A small network was shown many inputs. Here are its activations along a few directions, one row for each input.
In each table, some parts of the input vary, and every possible input appears once, in random order.
A made-up example of a description, with smaller parts first: ring(5) and (point or line(9) or (values(2) and line(6))).
Shared parts are said once, and a part with two or three values counts as separate values.
In the rows, 128 means zero.

Other details of the inputs vary at random and push rows far along two fixed directions, the same in every table; ignore that.

A family of inputs:
row 1: [103 155 104 195 144 124 170 135 124 134 145  11  98  85]
row 2: [103 115 171 122 107 140 127 112 130 122 103 126 167 126]
row 3: [134 139 109 125 142 134 123 118 124 123 142 138 134 133]
row 4: [108 112 160 120  86 128 132 145 130 114  91 136 149 122]
row 5: [124 133 121 115 145 130 122 131 127 132 144 139 123 128]
row 6: [104 120 155 129  92 136 123 120 127 100 100 124 164 131]
row 7: [148 128 135 139 140 130 126 131 126 136 138 146 113 132]
row 8: [142 130 117 123 140 129 129 113 119 151 138 140 132 130]
row 9: [138 138 102 118 133 129 132 114 120 135 135 141 135 133]
row 10: [129 128 110 128 128 124 116 140 123 115 143 140 117 131]
row 11: [130 137 106 118 136 121 131 139 128 134 130 146 116 133]
row 12: [144 125 118 132 133 129 123 117 118 150 137 139 127 130]
row 13: [147 120 123 104 142 117 120 134 150 140 133 120 109 144]
row 14: [134 137 104 131 136 131 121 121 123 117 141 138 132 136]
row 15: [121 113 183 109 105 121 122 117 163 111  91 111 156 138]
row 16: [137 137 111 138 135 126 129 131 130 117 129 144 119 138]
row 17: [130 134 100 124 130 118 129 143 126 128 129 145 116 135]
row 18: [135 128 107 127 125 117 128 147 124 125 130 145 114 133]
row 19: [137 137  99 124 125 126 131 117 118 128 133 139 132 135]
row 20: [151 128 132 142 136 132 126 137 128 130 137 144 113 125]
row 21: [149 132 123 142 133 131 128 140 128 122 135 140 114 128]
row 22: [142 134 136 133 144 129 130 125 127 138 138 146 115 134]
row 23: [147 129 109 133 123 129 123 124 116 135 136 138 126 130]
row 24: [143 133 116 141 132 126 127 136 128 116 132 144 117 137]
row 25: [138 122 126 126 133 120 127 142 123 144 135 147 111 129]
row 26: [142 123 123 127 129 123 126 148 125 139 134 145 111 124]
row 27: [132 122 129 128 138 129 115 136 124 135 147 141 115 125]
row 28: [143 125 126 136 141 134 115 123 122 136 145 138 126 131]
row 29: [ 63 142 148 172 120 115 188 137 132 146 104  16 113  81]
row 30: [148 125 117 134 127 131 121 121 119 145 135 138 127 126]
row 31: [ 93 112 174 114 103 134 124 125 131 120 105 132 155 123]
row 32: [ 93 161 103 168 155 114 182 142 129 155 137  31  89  90]
row 33: [140 110 125 103 149 125 116 127 148 126 147 116 112 142]
row 34: [ 90 119 148 117  95 131 123 130 133 100 101 132 153 128]
row 35: [138 122 125 129 134 131 113 141 124 130 148 141 113 122]
row 36: [138 141 117 131 140 130 130 128 132 124 131 146 120 136]
row 37: [109 112 172 132  94 143 120 122 130 115 101 123 164 122]
row 38: [ 89 121 156 110  98 134 124 125 134 106 100 134 158 126]
row 39: [152 117 126 110 155 123 113 112 140 123 142 112 126 140]
row 40: [138 137 111 117 140 131 133 113 120 145 137 139 136 130]
row 41: [ 99 110 165 121  88 136 118 138 129 103 101 130 154 120]
row 42: [139 142 128 127 146 132 132 126 129 134 135 143 120 136]
row 43: [155 121 119 103 149 120 114 106 131 136 128 114 122 137]
row 44: [135 137 119 123 148 137 125 118 124 132 144 136 135 131]
row 45: [106 119 149 123  82 130 131 115 122 112  92 126 164 131]
Each input here is: values(5) and (point or ring(8)).
Change only the values(5) part in row 39. List by row number the other rows that result. -> row 13, row 15, row 33, row 43
Start at row 25 and move only the ring(8) part, one step at a time. The first step leads to row 26. Which rows follow, in order? -> row 4, row 18, row 17, row 11, row 32, row 29
List by row number the other rows that have the values(5) part in common with row 6. -> row 1, row 2, row 3, row 14, row 28, row 37, row 39, row 44

A family of inputs:
row 46: [167 144  71  98 177 115 103 140 145 141 181 140  84 137]
row 47: [ 69 127 154 129 104 125 133 141 155 106 106  59 134 113]
row 48: [137 124 141 101  98 122 126 138 132 128  91 189 141 154]
row 49: [122 107 146 112 109 125  86 138 137  89 123 174 148 158]
row 50: [197 149  72 131 181 124 120 101 125 147 178 131  89 155]
row 51: [132 110 152 135  93 126 107 148 126  99 108 196 132 147]
row 52: [135 123 134 108 104 130 109 135 134  86 104 178 151 158]
row 53: [ 74 131 163 156  99 134 154 109 116 154 104  68 160  94]
row 54: [136 117 140 105 104 151  98 108 111 111 133 175 177 133]
row 55: [196 123 101 136 182 120 114 138 120 158 180 144  84 134]
row 56: [174 154  47 127 171 130 131 135 117 134 168 154  98 137]
row 57: [ 85 135 156 167  87 120 166 153 135 108  85  83 128 107]
row 58: [125 113 144 135  92 135 104 141 114 103 109 204 137 132]
row 59: [106 142  96 169 156 116 167 168 140 149 171  40  57  97]
row 60: [128 118 136  76 116 115 108 121 145 114 106 172 156 150]
row 61: [111 117 135 110 101 144  98 122 101  89 129 190 155 138]
row 62: [ 69 141 134 129  99 140 160 125 115 113  99  78 163 102]
row 63: [ 95 112 184 146 111 119 164 121 135 138  91  47 138 100]
row 64: [ 98 122 165 148 109 128 137 127 144 106 101  46 156 106]
row 65: [ 82 129 154 147 101 143 146  97 120 123 115  64 174 102]
row 66: [ 76 121 164 127  97 123 166 152 151 133 104  57 121  95]
row 67: [ 97 127 155 156  96 142 152  97 134 115 101  62 166 107]
row 68: [ 83 136 150 128 104 114 151 134 149 109  92  60 149 108]
row 69: [171 137  86 132 162 110 118 166 124 139 181 167  76 141]
row 70: [180 129  88 118 187 102 125 133 121 166 173 154  77 144]
row 71: [ 76 128 151 140 106 138 153  91 122 132 113  62 176 110]
row 72: [ 65 138 139 138  96 139 154 129 109  97 104  85 155 101]
row 73: [159 110 161 126  96 137 105 133 129 117 108 180 148 139]
row 74: [121 114 139  64 117 119 100 117 155 119 110 164 145 142]
row 75: [134 110 150  79 127 115 103 101 140 117 107 162 157 159]
row 76: [147 145  78 153 155 127 110 146  87 135 181 178  80 118]
row 77: [ 78 135 147 165  88 131 162 147 122 111  82  96 135  94]
row 78: [130 118 143 110 104 132 116 114 122 144 100 189 155 152]
row 79: [157 114 165 110 104 133 112 111 128 135 103 174 145 153]
row 80: [163 124  90 150 161 113 111 164 122 133 185 167  72 141]
row 81: [170 133  77  97 200 107 104 110 138 150 175 133  80 141]
row 82: [150 106 160  85 128 126  98  97 138 118 113 155 160 155]
row 83: [145 114 154 117 102 138 110 107 125 144 109 183 160 144]
row 84: [174 119  94 103 190 111 121 131 129 166 175 150  68 138]
row 85: [ 65 103 168 156  96 133 146 158 146 116 114  70 115 109]
row 86: [116 158  80 169 168  93 187 155 133 166 157  35  63  88]
row 87: [107 149  86 154 168 102 182 152 143 170 164  29  54  83]
row 88: [ 59 137 128 127 104 134 165 118 117 123  97  77 166 108]
row 89: [126 122 130 106 101 134 123 135 122 135  90 196 153 144]
row 90: [117 164  61 182 160 122 172 141 118 121 156  55  85  97]
row 91: [130 114 140 123 102 130  98 132 131  80 112 181 147 157]
row 92: [133 160  86 212 152 123 168 139 118 156 160  40  83  71]
row 93: [151  82 180  91 124 142 100 131 135 130 115 161 139 143]
row 94: [180 141  82 118 166 108 125 161 128 153 177 163  80 137]
row 95: [148  84 178  82 129 135 106 120 135 136 111 163 137 143]
row 96: [147  84 171  97 115 145  97 145 138 125 120 165 140 141]
row 97: [144  98 158  89 124 142  78 126 146 109 118 152 154 148]
row 98: [201 143  90 151 167 125 118 129 119 157 175 147  79 136]
row 99: [198 147  70 145 171 128 113 126 124 128 180 136  93 142]
row 100: [ 96 129 166 173  89 137 154 115 129 137  95  70 151  93]
row 101: [149 155  60 126 169 124 128 144  96 170 169 169  94 128]
row 102: [ 66 157 216 174 149 150 180 134 149 134 109  79 135  89]
row 103: [115 161  77 171 167 104 155 152 137 127 165  39  80 105]
row 104: [113 164  61 180 173 117 182 107 127 157 160  26  92 107]
row 105: [143 114 140 105 109 144 112  88 130 123 117 167 173 157]
row 106: [171 145  85 148 166 132 112 122  99 171 190 154 102 119]
row 107: [185 147  76 135 175 109 130 127 118 165 165 155  73 152]
row 108: [125 121 116  92 108 139 123 116 128 115 100 182 166 153]
row 109: [140 121 141  90 112 128 115  95 136 114 103 167 155 171]
row 110: [135 124 135 110  97 139 119 141 121 124  94 196 151 137]
row 111: [112 116 131  90 118 137 113  96 115 130 123 173 179 157]
row 112: [115 126 141 109  97 140 110 143  98 115 112 200 146 128]
row 113: [154  94 169 112 109 133 100 142 131 121 117 173 150 138]
row 114: [160 117 154 105 107 142 101  99 133 106 112 161 158 158]
row 115: [143 127 132  94 105 130 116 128 138  99  99 174 156 156]
row 116: [ 99 120 172 142 114 126 141 109 143 113  98  41 155 109]
row 117: [135 118 153 119  97 145  99 124 104 130 125 188 162 122]
row 118: [121 143 194 108 159 163 117 109 151 112 131 193 160 151]
row 119: [ 75 125 143 163  91 134 147 126 124  84  98  90 147 104]
row 120: [ 89 114 173 122 128 125 141 100 151 121  91  33 143 105]
row 121: [131 142 102 161 188 121 144 121 140 145 159   8  80  98]
row 122: [151 129  79 128 172 125  87 149 138 125 187 142  79 150]
row 123: [177 157  46 122 178 112 134 129 129 138 166 146  85 151]
row 124: [152 149  71 134 176 121 123 125  97 181 179 159  98 137]
row 125: [ 69 144 146 145  93 134 162 141 108 133  90  86 146  91]
row 126: [149 113 138 116 101 149 104 109 126 103 119 173 171 138]
row 127: [ 92 141 154 154  88 120 173 148 138 121  77  76 133 106]
The inputs of row 52 and row 57 match in every part but one. If row 68 is changed in the same way as row 52 into row 57, which row does it become? -> row 94
The inputs of row 87 and row 74 match in every part but one. If row 93 is changed in the same way as row 87 into row 74, which row does it become? -> row 121
The inputs of row 81 and row 84 match in every part but one. If row 104 is changed in the same way as row 81 into row 84, which row does it become? -> row 78
What do these inputs look like to the network? -> values(2) and (point or (line(5) and ring(8)))
Change only the values(2) part in row 83. List by row number the other rows that result. -> row 105
Change only the line(5) part in row 117. List by row number the other rows that result. -> row 73, row 92, row 96, row 113
Change only the ring(8) part in row 114. List by row number the other rows that result. -> row 50, row 52, row 91, row 99, row 109, row 115, row 123
Start at row 117 and move only the ring(8) part, one step at a time. The first step leads to row 106. Which rows follow, in order? -> row 53, row 124, row 101, row 125, row 112, row 76
Change only the values(2) part in row 72. List by row number the other rows that result. -> row 112
